These are the activations of a small network on made-up records, seen along a few directions, one row for each record.
Each row is followed by the record's values for the fields Ver, San, Lobom, Ruli.
The largest differences between rows may come from other fields.
Strong random noise was added to every row along 3 fixed directions; ignore it. To show where, here is one row again and again, with new noise each time:
213,-12,-36,-14,89,-139,-83,-8,180,59,80,-287,142,312,148,162,138,43,-24,-224,109
244,-313,175,268,-268,166,227,258,183,465,-82,-326,-34,215,163,139,362,-189,-422,-402,-1
117,205,-353,-321,250,-410,-508,-327,274,30,359,57,403,220,121,120,197,142,-109,25,141
56,-138,-20,41,-54,11,-67,223,161,313,38,-155,7,175,184,94,269,-10,-208,-280,62
-169,14,-259,-204,102,-134,-413,178,169,284,200,128,72,66,203,23,268,134,-146,-132,102

410,82,-140,-5,103,-232,-110,-346,211,-54,-63,-142,248,152,-31,84,-99,-51,90,-25,47 -> Ver: h4 / San: m6 / Lobom: f4 / Ruli: w1
-65,-9,82,-10,170,19,-2,318,-92,-187,-308,-198,-209,84,15,4,-439,216,590,-163,122 -> Ver: h2 / San: m1 / Lobom: f4 / Ruli: w1
-498,-87,-171,-46,-36,97,-332,506,-38,332,-90,334,-284,-312,106,-196,50,162,64,-59,-49 -> Ver: h5 / San: m6 / Lobom: f2 / Ruli: w1
-137,-143,224,98,-67,178,231,408,-209,28,4,-91,-250,72,89,-69,119,-31,-36,-80,-56 -> Ver: h5 / San: m2 / Lobom: f4 / Ruli: w2
343,69,143,105,-14,6,260,-411,34,-226,-19,-194,162,110,-105,101,-124,-95,18,89,-46 -> Ver: h2 / San: m1 / Lobom: f4 / Ruli: w4
-107,-7,-87,15,49,101,-13,330,-11,30,-364,-2,-212,-62,25,-105,-317,168,336,-135,40 -> Ver: h6 / San: m1 / Lobom: f2 / Ruli: w1
85,-67,186,128,-194,93,247,-292,-60,-38,232,-37,117,-16,-21,111,276,-214,-381,166,-105 -> Ver: h3 / San: m6 / Lobom: f2 / Ruli: w4
-211,68,-123,-153,122,-14,-206,15,-66,62,153,354,-38,-160,41,-81,-14,133,-53,175,-48 -> Ver: h2 / San: m1 / Lobom: f4 / Ruli: w2
-54,-58,134,185,37,100,105,179,-93,-115,-308,-150,-194,-72,-15,-1,-296,31,385,-104,-28 -> Ver: h5 / San: m6 / Lobom: f2 / Ruli: w1
-69,185,-173,-100,188,-192,-335,1,97,22,-51,112,98,-33,4,14,-59,205,141,7,98 -> Ver: h1 / San: m6 / Lobom: f2 / Ruli: w2
107,29,-170,-45,-56,-25,-138,-46,197,250,-157,161,129,-67,-93,-126,-25,4,-107,-4,9 -> Ver: h4 / San: m2 / Lobom: f4 / Ruli: w1
-93,-221,171,285,-219,269,127,365,-12,335,-319,-29,-202,-187,31,-34,-28,-124,-67,-213,-49 -> Ver: h3 / San: m6 / Lobom: f2 / Ruli: w1
-43,-35,205,-28,100,77,195,380,-135,-197,-83,-327,-239,227,156,54,-154,183,379,-216,193 -> Ver: h2 / San: m1 / Lobom: f4 / Ruli: w4
-273,197,-272,-266,315,-89,-278,104,-58,-210,128,189,-69,-18,120,-53,-71,322,249,108,70 -> Ver: h6 / San: m1 / Lobom: f2 / Ruli: w2
32,365,-206,-283,379,-302,-244,-430,-1,-615,197,-54,242,132,-51,50,-243,275,533,253,165 -> Ver: h5 / San: m5 / Lobom: f4 / Ruli: w4
194,-108,131,185,-24,80,236,127,66,35,-82,-386,-31,272,38,113,70,-81,13,-255,63 -> Ver: h4 / San: m5 / Lobom: f4 / Ruli: w3
-28,31,-67,-170,19,-125,-160,-61,12,36,304,94,97,17,125,13,199,-28,-205,41,125 -> Ver: h2 / San: m1 / Lobom: f4 / Ruli: w4
-287,32,63,-52,118,40,-24,215,-175,-190,90,-19,-163,-13,42,-13,-85,67,190,17,36 -> Ver: h1 / San: m3 / Lobom: f4 / Ruli: w3
-93,157,-206,-110,55,-82,-263,-200,30,43,18,286,137,-231,-100,-61,-42,-3,-41,191,-97 -> Ver: h6 / San: m6 / Lobom: f4 / Ruli: w1
-194,138,-204,-252,314,-109,-305,209,-106,-228,-54,27,-129,21,82,-101,-278,283,569,-55,117 -> Ver: h6 / San: m2 / Lobom: f4 / Ruli: w1
88,136,123,-27,155,-20,157,-150,-109,-459,-57,-262,-68,127,8,100,-234,163,514,36,93 -> Ver: h4 / San: m1 / Lobom: f4 / Ruli: w4
-315,271,-454,-399,223,-379,-686,-371,103,-45,322,511,332,-198,-108,-32,37,106,-70,386,-16 -> Ver: h5 / San: m6 / Lobom: f2 / Ruli: w3
237,-134,394,261,-171,117,560,-237,-178,-444,52,-319,-59,111,-123,123,-106,-283,0,161,-162 -> Ver: h4 / San: m1 / Lobom: f4 / Ruli: w4
48,48,80,-60,-32,-64,130,-243,-136,-330,251,-10,66,59,-78,3,7,-75,-18,232,-70 -> Ver: h5 / San: m2 / Lobom: f4 / Ruli: w4
319,41,78,126,146,-96,60,-59,38,-203,-179,-352,32,181,19,118,-256,45,381,-153,128 -> Ver: h1 / San: m6 / Lobom: f2 / Ruli: w1
8,84,122,1,129,-115,162,-73,-131,-378,238,-248,7,192,86,83,66,17,115,87,17 -> Ver: h5 / San: m6 / Lobom: f2 / Ruli: w4
147,-121,174,193,-189,192,281,-94,43,78,-33,-68,-11,-24,-22,8,71,-150,-202,-16,-81 -> Ver: h2 / San: m1 / Lobom: f4 / Ruli: w4
41,-262,210,239,-344,236,226,52,-49,325,-223,-18,-57,-137,-85,-30,84,-252,-274,-106,-125 -> Ver: h3 / San: m2 / Lobom: f4 / Ruli: w1
-62,-52,103,32,-169,5,146,-175,-123,-47,146,144,-52,-143,-46,34,173,-141,-253,188,-161 -> Ver: h4 / San: m1 / Lobom: f4 / Ruli: w2
137,-11,-87,45,-107,-110,-94,-327,129,151,-39,144,268,-129,-158,0,25,-153,-225,113,-87 -> Ver: h5 / San: m5 / Lobom: f4 / Ruli: w1
-324,-155,195,228,-22,294,128,557,-215,17,-354,-25,-441,-213,63,-76,-225,34,362,-143,-37 -> Ver: h1 / San: m6 / Lobom: f2 / Ruli: w1
-291,-156,113,99,-134,273,218,288,-257,-89,51,139,-282,-190,42,-63,-15,-142,-70,89,-84 -> Ver: h6 / San: m1 / Lobom: f2 / Ruli: w4
499,-55,331,354,-89,45,409,-370,28,-212,-374,-464,120,144,-178,201,-332,-192,204,-65,-79 -> Ver: h3 / San: m6 / Lobom: f2 / Ruli: w1
-129,-123,150,93,-217,201,236,-35,-138,33,93,222,-76,-216,-81,-15,47,-221,-342,221,-148 -> Ver: h2 / San: m1 / Lobom: f4 / Ruli: w4
401,-224,161,280,-155,116,295,82,171,204,-264,-356,-4,186,10,37,18,-131,-41,-312,12 -> Ver: h5 / San: m5 / Lobom: f4 / Ruli: w1
-55,178,-105,-137,274,-116,-178,62,2,-205,-59,-104,15,168,-23,-21,-195,204,438,-59,98 -> Ver: h1 / San: m2 / Lobom: f4 / Ruli: w3
-334,7,-97,-197,144,0,-168,326,-137,-99,318,148,-174,-14,193,-113,149,137,127,17,82 -> Ver: h5 / San: m5 / Lobom: f4 / Ruli: w4
531,228,17,41,373,-281,27,-325,112,-535,-170,-529,191,397,0,173,-463,187,674,-106,198 -> Ver: h1 / San: m6 / Lobom: f2 / Ruli: w1
129,-34,118,46,-1,12,270,69,-82,-183,184,-274,-38,214,182,85,131,-40,-62,-99,100 -> Ver: h6 / San: m1 / Lobom: f2 / Ruli: w4
-35,-143,-131,66,-183,134,-102,264,223,528,-222,205,-56,-184,-6,-171,133,-33,-238,-154,8 -> Ver: h4 / San: m5 / Lobom: f4 / Ruli: w1
149,-91,45,119,-228,14,50,-140,82,248,-73,73,172,-92,-108,-59,94,-213,-336,12,-90 -> Ver: h5 / San: m2 / Lobom: f4 / Ruli: w1
184,-79,23,137,-152,-16,-11,-33,111,245,-107,-17,71,-48,-42,24,63,-112,-183,-54,14 -> Ver: h1 / San: m6 / Lobom: f2 / Ruli: w1
-14,-115,42,97,-30,173,-6,288,110,304,-273,-86,-104,23,33,11,-86,-4,99,-289,35 -> Ver: h3 / San: m4 / Lobom: f4 / Ruli: w3
321,41,132,81,68,-59,203,-223,6,-187,-17,-296,62,217,-58,109,-81,14,51,-17,36 -> Ver: h1 / San: m3 / Lobom: f4 / Ruli: w2
380,62,298,140,170,-97,364,-122,-85,-477,-153,-590,12,355,-11,177,-302,76,421,-108,120 -> Ver: h2 / San: m1 / Lobom: f4 / Ruli: w2

Here are new rows. What are their fields?
-482,17,-36,-162,48,61,-116,86,-281,-228,317,378,-220,-260,-20,-156,-5,49,73,336,-61 -> Ver: h1 / San: m3 / Lobom: f4 / Ruli: w4
473,-48,205,209,22,-117,256,37,124,-28,-185,-491,79,370,-4,101,-51,36,130,-285,94 -> Ver: h5 / San: m5 / Lobom: f4 / Ruli: w2
-325,-3,32,-174,-68,-18,-11,-10,-208,-46,433,218,-35,-98,59,-89,340,-48,-281,228,-23 -> Ver: h5 / San: m2 / Lobom: f4 / Ruli: w4
113,34,-140,-85,-6,-157,-67,-322,77,-67,141,13,239,54,-56,105,8,-117,-216,125,-29 -> Ver: h6 / San: m1 / Lobom: f2 / Ruli: w3
-492,-88,-135,-136,-222,108,-205,131,-49,393,226,538,-101,-389,10,-129,397,-138,-524,182,-176 -> Ver: h4 / San: m1 / Lobom: f4 / Ruli: w3
292,-71,174,159,-90,-10,333,-338,23,-59,88,-110,167,102,-110,150,63,-213,-365,97,-127 -> Ver: h2 / San: m1 / Lobom: f4 / Ruli: w2
138,-184,169,185,-199,118,288,183,3,188,-74,-218,-110,59,37,22,185,-87,-212,-211,-50 -> Ver: h5 / San: m5 / Lobom: f4 / Ruli: w2
-222,15,-32,-115,40,31,-22,-58,-105,-178,216,192,-55,-92,-57,-85,90,4,33,229,-34 -> Ver: h4 / San: m5 / Lobom: f4 / Ruli: w4
-120,23,-29,-34,-7,-46,-103,143,-37,108,0,107,-25,-57,53,-63,116,88,-77,-32,16 -> Ver: h5 / San: m2 / Lobom: f4 / Ruli: w2
157,45,79,-97,123,-162,101,-233,-29,-281,192,-270,125,290,9,159,-61,-9,45,38,39 -> Ver: h2 / San: m1 / Lobom: f4 / Ruli: w3
-222,91,-280,-274,-34,-44,-325,-24,3,333,279,538,73,-216,-8,-181,354,24,-444,195,-108 -> Ver: h6 / San: m2 / Lobom: f4 / Ruli: w2
342,18,-42,-17,-78,-197,-56,-435,191,48,-3,16,312,40,-147,47,1,-137,-167,111,-41 -> Ver: h4 / San: m1 / Lobom: f4 / Ruli: w1
-6,52,-165,-166,-16,-149,-260,-332,81,23,401,278,236,-81,26,45,204,-85,-323,230,-24 -> Ver: h3 / San: m6 / Lobom: f2 / Ruli: w4
-75,-130,151,144,-217,295,240,68,-65,164,-165,114,-121,-218,-17,-7,-35,-96,-145,15,-50 -> Ver: h2 / San: m1 / Lobom: f4 / Ruli: w4
325,-88,184,104,-99,-24,297,-356,-6,-196,194,-228,159,211,-83,91,154,-159,-139,105,-72 -> Ver: h5 / San: m5 / Lobom: f4 / Ruli: w4
39,-98,61,91,-103,137,76,170,14,227,-333,31,-86,-112,-64,-19,-202,-24,48,-113,2 -> Ver: h2 / San: m1 / Lobom: f4 / Ruli: w1
209,-68,-66,28,-232,-45,15,-430,115,238,85,155,310,-59,-200,55,220,-345,-582,139,-208 -> Ver: h6 / San: m2 / Lobom: f4 / Ruli: w3
-165,71,92,-106,118,4,62,42,-252,-430,330,-28,-119,65,78,-36,14,58,205,151,52 -> Ver: h1 / San: m2 / Lobom: f4 / Ruli: w4
191,21,-88,25,70,-77,-169,-107,171,156,-19,-107,154,102,51,98,25,-26,8,-183,59 -> Ver: h3 / San: m6 / Lobom: f2 / Ruli: w3
191,108,83,5,26,-51,102,-323,-48,-252,232,-133,105,121,-13,6,94,-53,16,91,11 -> Ver: h1 / San: m2 / Lobom: f4 / Ruli: w4
31,-29,165,-45,35,3,232,26,-145,-212,245,-166,-76,172,154,55,93,-18,-43,18,38 -> Ver: h2 / San: m1 / Lobom: f4 / Ruli: w4
53,188,-236,-100,107,-254,-323,-344,129,36,13,215,310,-131,-105,0,-71,28,-21,173,-10 -> Ver: h5 / San: m6 / Lobom: f2 / Ruli: w1
